Look-ups in named tables: a row name and a column name give one cell, copied from the table.

Mez:
         Pafovi  Mevigev  Migotev  Rez  Ditub  Supedu  Kip  Bim  Nikup
Lugasuk      46       45       60   30     49      54   59   45     65
Meludar      49       44       45   36     92      38   54   44     42
Gev          43       42       57   23     74      46   57   43     55
Bik          43       58       50   39     80      36   59   51     53
Zamozi       65       69       37   79     51      45   67   56     66
Koso         56       70       49   62     40      48   73   56     82
Renafav      52       60       40   61     76      38   53   55     43
Lozemi       45       65       58   39     48      45   73   53     83
Muz          66       62       30   79     73      40   58   53     48
Bazez        40       60       59   29     67      40   68   51     71
Vosetur      59       52       34   60     91      36   54   47     38
Lakuro       55       48       53   52     33      59   56   48     63

What is the Supedu of Muz in Mez? 40
What is the Pafovi of Lozemi in Mez? 45
What is the Nikup of Renafav in Mez? 43
What is the Supedu of Lakuro in Mez? 59
What is the Nikup of Lakuro in Mez? 63
What is the Rez of Vosetur in Mez? 60
What is the Mevigev of Muz in Mez? 62

Tomi
columns: Zuz, Lisodok, Kir, Vofigid
Basuz: [-768, -721, -444, -272]
Zuga: [-542, -730, -525, -291]
Gesup: [-265, -245, -258, -112]
Dib: [-23, -236, -515, -540]
Febogu: [-557, -169, -725, 599]
Mivali: [-367, -456, -846, -312]

Kir of Febogu: -725
Lisodok of Febogu: -169
Lisodok of Mivali: -456
Zuz of Febogu: -557
Vofigid of Febogu: 599
Vofigid of Zuga: -291
Kir of Dib: -515
Lisodok of Gesup: -245
Lisodok of Basuz: -721
Zuz of Dib: -23
Kir of Gesup: -258
Lisodok of Zuga: -730
Zuz of Basuz: -768
Vofigid of Gesup: -112
Which row has the largest Zuz? Dib

Dafofo:
	Gulos	Duneruf	Guk	Ser	Veg	Vevam	Pezusu	Fumizog	Rira
Muzu	0.45	0.26	0.10	0.22	0.55	0.67	0.02	0.52	0.03
Tukef	0.06	0.19	-0.15	0.44	0.21	0.39	-0.58	0.42	-0.18
Vuzal	-0.15	0.13	0.15	0.39	0.25	0.72	0.63	0.50	0.59
Somole	0.02	0.15	0.05	0.48	-0.10	-0.19	0.21	0.71	0.35
Sedil	-0.29	-0.02	-0.25	0.44	-0.10	0.08	-0.43	0.27	0.24

What is the Ser of Tukef in Dafofo?
0.44
What is the Vevam of Tukef in Dafofo?
0.39
What is the Pezusu of Muzu in Dafofo?
0.02
What is the Veg of Sedil in Dafofo?
-0.10
What is the Veg of Muzu in Dafofo?
0.55
What is the Ser of Somole in Dafofo?
0.48
What is the Pezusu of Sedil in Dafofo?
-0.43
What is the Fumizog of Vuzal in Dafofo?
0.50
What is the Duneruf of Somole in Dafofo?
0.15
What is the Guk of Sedil in Dafofo?
-0.25
What is the Ser of Sedil in Dafofo?
0.44

Table Zamu
         Murulo    Pep
Kikuron   55465  62432
Vuke      73190  40765
Baki      63777  64809
Fif       71390  35784
Mup       86679  35304
Fafiz     38935   4650
Pomon     79307  46779
Barabon   24431  64613
Zisi      63151  71829
Sedebu    53470  59417
Viv       82314  34301
Ratinot   78498  47834
Maba      39594   4407
Bona      66587  60539

Murulo of Pomon = 79307
Pep of Sedebu = 59417
Pep of Bona = 60539
Murulo of Fif = 71390
Pep of Vuke = 40765
Pep of Mup = 35304
Pep of Fif = 35784
Pep of Fafiz = 4650
Murulo of Kikuron = 55465
Pep of Pomon = 46779
Pep of Baki = 64809
Murulo of Mup = 86679
Murulo of Bona = 66587
Murulo of Barabon = 24431
Which row has the largest Murulo? Mup

Mik =
         Tigativ     Buv    Dimi  Temidu
Kufefur   58.638  29.510  61.949  59.045
Zatemal   62.570  43.672  44.147  49.942
Sute      53.327  48.141  63.468  19.710
Vetero    41.585  41.960  45.172  30.283
Naz       52.804  73.344  65.925  44.744
Lari      68.175  60.245  47.586  44.246
Lirigok   36.767  76.427  11.801  55.240
Kurap     49.755  41.838  51.327  42.095
Zis       38.522  38.309  45.088  63.638
Dat       28.142  39.747  37.232   4.981
Zof       31.099  41.588   1.101  11.111

Kurap, Buv -> 41.838
Zof, Tigativ -> 31.099
Zis, Buv -> 38.309
Kufefur, Dimi -> 61.949
Kurap, Temidu -> 42.095
Zis, Temidu -> 63.638
Kurap, Dimi -> 51.327
Lirigok, Buv -> 76.427
Lari, Dimi -> 47.586
Naz, Temidu -> 44.744
Zis, Dimi -> 45.088
Lari, Tigativ -> 68.175
Kufefur, Buv -> 29.510
Lari, Buv -> 60.245

Vok.tsv
	Padudom	Betofad	Mon	Ditop	Sed
Mav	249	174	133	29	154
Bigu	141	74	117	120	249
Femala	230	56	136	123	195

Femala, Padudom: 230
Bigu, Betofad: 74
Femala, Mon: 136
Bigu, Sed: 249
Mav, Padudom: 249
Femala, Ditop: 123
Bigu, Padudom: 141
Bigu, Mon: 117
Mav, Sed: 154
Mav, Mon: 133
Mav, Betofad: 174
Femala, Sed: 195
Femala, Betofad: 56
Mav, Ditop: 29
Bigu, Ditop: 120

Zav =
	Pudep	Lod	Pevopit	Bof	Lotab
Difep	671	449	631	693	493
Turutap	397	501	200	439	458
Deduzo	579	919	704	464	639
Zagok	765	759	560	544	530
Ves	803	463	387	529	709
Minazu	447	708	627	583	569

What is the Pudep of Zagok in Zav? 765
What is the Lod of Deduzo in Zav? 919
What is the Lotab of Ves in Zav? 709
What is the Pudep of Difep in Zav? 671
What is the Pevopit of Deduzo in Zav? 704
What is the Pevopit of Turutap in Zav? 200
What is the Pudep of Minazu in Zav? 447
What is the Bof of Turutap in Zav? 439
What is the Pevopit of Zagok in Zav? 560
What is the Lod of Turutap in Zav? 501
What is the Bof of Difep in Zav? 693
What is the Bof of Deduzo in Zav? 464
What is the Pudep of Ves in Zav? 803
What is the Pevopit of Minazu in Zav? 627
What is the Lod of Difep in Zav? 449
What is the Lod of Minazu in Zav? 708

Sez:
|  | Bedu | Gov | Gapeta | Pabe | Zeve | Zeligap |
|---|---|---|---|---|---|---|
| Vif | -41 | -40 | -5 | -26 | -10 | -53 |
| Noseg | -12 | -35 | -56 | -51 | -36 | 8 |
| Tup | -23 | -20 | -12 | -2 | 1 | -39 |
| Roruz | -18 | -25 | -8 | -39 | -28 | -56 |
| Ger | -34 | -34 | -56 | -31 | -24 | -14 |
| Varor | -25 | -32 | -34 | -53 | -31 | 4 |
| Vamila | -38 | -42 | -22 | -21 | -22 | -31 |
| Pup | -22 | -41 | -13 | -22 | -38 | -7 |
| Toguro | -1 | -33 | -24 | -33 | -59 | -19 |
| Pav | 1 | -41 | -22 | -15 | -34 | -26 |
| Dus | 5 | -37 | -45 | -41 | -51 | 0 |
| Bubemi | -37 | 39 | -65 | 27 | 5 | -23 |
| Vab | -35 | -19 | -8 | -48 | -10 | -26 |
| Tis | -54 | 66 | -94 | 34 | -8 | -17 |

Pabe of Bubemi = 27
Gapeta of Tis = -94
Bedu of Bubemi = -37
Bedu of Tis = -54
Bedu of Toguro = -1
Zeve of Noseg = -36
Gov of Varor = -32
Pabe of Tup = -2
Pabe of Pav = -15
Zeligap of Dus = 0
Zeve of Tis = -8
Pabe of Vab = -48

